These are the activations of a small neural network, seen along a few directions. Each row is one input.
In each table, some parts of the input vary, and every possible input appears once, in random order.
Descriptions start from the smaller parts, as in this example, which fits no table here: one of 2 separate values, together with either a single point or one of 9 places along a line or (one of 6 places along a line, together with one of 8 places around a ring).
Shared parts are said once, and a part with two or three values counts as separate values.

Table:
row 1: [ 0.99  0.12  0.08  0.19 -1.57  1.66  1.20 -0.93  2.06  0.80  0.48  1.02]
row 2: [-0.64 -0.52  2.10  1.85  0.89 -0.58  0.97 -0.17 -2.65  1.34  1.09  0.84]
row 3: [-0.27  0.56  1.19  1.95  1.07 -0.82  1.41  0.47 -2.45  1.86 -0.46  0.75]
row 4: [ 0.77  0.68  1.36 -0.63 -1.10 -0.57  1.09 -0.24  0.37  3.09  0.81  0.19]
row 5: [ 2.20  0.46  0.86  0.05 -1.12  1.81  0.25 -2.20  1.48  0.16  0.78  0.39]
row 6: [-2.16 -2.38 -0.24 -7.97 -1.75 -2.89 -3.34  1.75 -2.82 -3.43 -5.40  0.06]
row 7: [-0.41 -1.07  0.83  2.64  0.42  1.61  1.08 -0.85 -0.96 -0.90  0.75  1.64]
row 8: [ 1.89 -0.96  0.99  1.30  0.22  1.46  0.52 -0.82  0.38 -0.64  1.19  0.66]
row 9: [-0.03  0.01 -0.09  2.74  0.59  1.40  1.52 -0.22 -0.75 -0.40 -0.79  1.56]
row 10: [ 1.66 -0.40  2.27  0.49  0.70 -0.74  0.41 -0.14 -1.30  1.61  1.52 -0.15]
row 11: [-3.11 -1.63 -2.92 -6.48 -1.41 -2.19 -4.35  2.51 -0.07 -5.20 -4.85 -1.69]
row 12: [ 1.99  1.02  2.14 -0.76 -0.65 -0.39  0.13 -1.52 -0.20  2.42  1.11 -0.42]
row 13: [-0.18  1.35 -1.25  0.78 -0.75  0.03  0.04  0.47  3.03  1.40  1.30 -1.46]
row 14: [ 0.73  0.25 -0.37  1.90  1.02 -0.15 -0.62  0.56  1.33 -0.04  2.01 -1.79]
row 15: [ 0.53  0.19 -0.96  0.66  0.69  1.57  1.59 -0.90  0.58  0.06  0.58  1.52]
row 16: [ 0.30  0.75  0.32 -0.15  1.17 -0.65  1.48 -0.21 -1.12  2.33  0.91  0.70]
row 17: [-0.64  1.41 -2.28  1.25  1.52 -0.04  0.43  0.49  1.54  0.66  1.39 -0.94]
row 18: [ 1.05  1.68 -0.50  0.65 -0.32  0.19 -0.90 -0.82  2.44  0.74  1.61 -2.08]
row 19: [-1.56  0.13 -0.55  3.26  1.21  0.01 -0.05  0.53 -0.01 -0.32  1.58 -0.83]
row 20: [-1.20  1.20 -1.43  3.34  1.40 -0.21  0.37  1.16  0.19  0.21  0.02 -0.89]
row 21: [-1.90 -2.87 -1.54 -7.05 -2.25 -0.52 -3.23  1.08 -1.07 -5.75 -5.65  0.91]
The inputs of row 12 and row 5 match in every part but one. If row 6 is changed in the same way as row 12 into row 5, which row does it become? -> row 21
What do these inputs look like to the network? -> one of 3 separate values, together with either a single point or one of 6 places around a ring
Change only the choice among 3 separate values in row 9. List by row number the other rows that result. -> row 3, row 20

Table:
row 22: [-1.39 -0.15 -2.68 -0.13 -0.09  0.60 -1.24  0.84  1.80 -2.75 -1.02 -0.78]
row 23: [-1.68 -2.23 -0.20 -7.89 -2.15 -2.02 -2.56  1.16 -2.41 -3.12 -5.42  0.90]
row 24: [ 0.37  2.14 -1.00  2.57  0.69  0.17  1.02 -0.03  2.25  2.50  2.34 -1.27]
row 25: [ 2.87  0.61  3.69  4.79  1.13  1.31  3.03 -2.15 -1.14  3.95  3.97  1.30]
row 26: [-0.33 -0.23 -1.77 -0.99 -0.57  0.29 -2.04  0.42  2.20 -2.52 -0.32 -1.62]
row 27: [ 2.71  1.21  3.02  4.23  0.73  1.54  3.85 -2.23 -0.62  4.77  3.42  1.95]
row 28: [-2.50 -2.75 -0.38 -6.47 -1.27 -1.95 -2.55  1.67 -3.35 -4.13 -5.57  1.09]
row 29: [ 0.55  1.52 -0.32  3.14  1.09 -0.07  0.20  0.05  1.71  1.69  2.89 -1.90]
row 30: [-0.48  1.61 -1.21  3.99  1.57  0.23  1.00  0.45  1.32  1.48  2.19 -1.09]
row 31: [-1.49 -2.81  0.49 -7.24 -1.76 -2.24 -3.35  1.24 -2.93 -3.91 -4.87  0.25]
row 32: [-0.52  0.40 -2.47 -1.61 -0.98  0.53 -1.23  0.33  2.74 -1.72 -0.88 -0.98]
row 33: [ 1.89  0.70  2.83  5.62  1.62  1.61  3.83 -1.76 -1.57  3.76  3.27  2.14]
The inputs of row 29 and row 24 match in every part but one. If row 31 is changed in the same way as row 29 into row 24, which row does it become? -> row 23
What do these inputs look like to the network? -> one of 3 separate values, together with one of 4 places along a line
Change only the choice among 3 separate values in row 27. List by row number the other rows that result. -> row 25, row 33

Table:
row 34: [-1.25 -0.12 -1.15 -1.03 -0.51 -0.34 -0.74  0.79  0.28 -1.13 -1.48 -0.24]
row 35: [ 1.78  2.07  1.31  7.03  1.98  1.60  3.48 -1.38  0.84  4.35  4.79  0.31]
row 36: [ 0.16 -1.35  1.23 -1.89 -0.72 -0.12 -0.41 -0.28 -1.63 -1.03 -1.42  1.06]
row 37: [ 2.44  1.99  1.41  6.62  1.57  2.10  3.41 -1.87  1.42  4.15  4.92  0.41]
row 38: [-0.72  0.05 -0.79 -1.66 -0.88 -0.55 -1.02  0.57  0.66 -0.68 -1.17 -0.65]
row 39: [-1.18 -0.29 -1.58 -0.84  0.14 -0.47 -1.47  1.00  0.55 -1.96 -0.90 -1.03]
row 40: [-0.61 -0.23 -1.03 -1.46 -0.94  0.16 -0.81  0.29  0.86 -1.34 -1.32 -0.13]
row 41: [-0.83 -0.56 -0.48 -1.94  0.00 -0.64 -0.36  0.56 -1.07 -0.86 -1.60  0.53]
row 42: [ 2.32  2.28  1.67  6.42  1.63  1.38  3.20 -1.61  1.21  4.81  5.09 -0.11]
row 43: [-0.65 -0.11 -1.23 -1.48 -0.24 -0.69 -1.74  0.78  0.94 -1.50 -0.59 -1.45]
row 44: [-0.55 -0.39 -1.46 -1.27 -0.29  0.02 -1.54  0.50  1.14 -2.16 -0.74 -0.93]
row 45: [-0.48 -1.24  1.11 -1.46 -0.28 -0.62 -0.33  0.23 -2.22 -0.83 -1.59  0.95]
row 46: [ 0.05 -1.06  1.48 -2.10 -0.66 -0.83 -0.61  0.01 -1.84 -0.37 -1.27  0.54]
row 47: [-0.19 -0.66 -0.36 -2.37 -0.42 -0.14 -0.43  0.06 -0.48 -1.06 -1.43  0.63]
row 48: [-0.30 -0.38 -0.12 -2.57 -0.37 -0.85 -0.63  0.35 -0.68 -0.40 -1.28  0.12]
What do these inputs look like to the network? -> one of 3 separate values, together with either a single point or one of 4 places along a line
The inputs of row 47 and row 41 match in every part but the choice among 3 separate values. If row 37 is changed in the same way as row 47 into row 41, which row does it become? -> row 35
Change only the choice among 3 separate values in row 46. List by row number the other rows that result. -> row 36, row 45
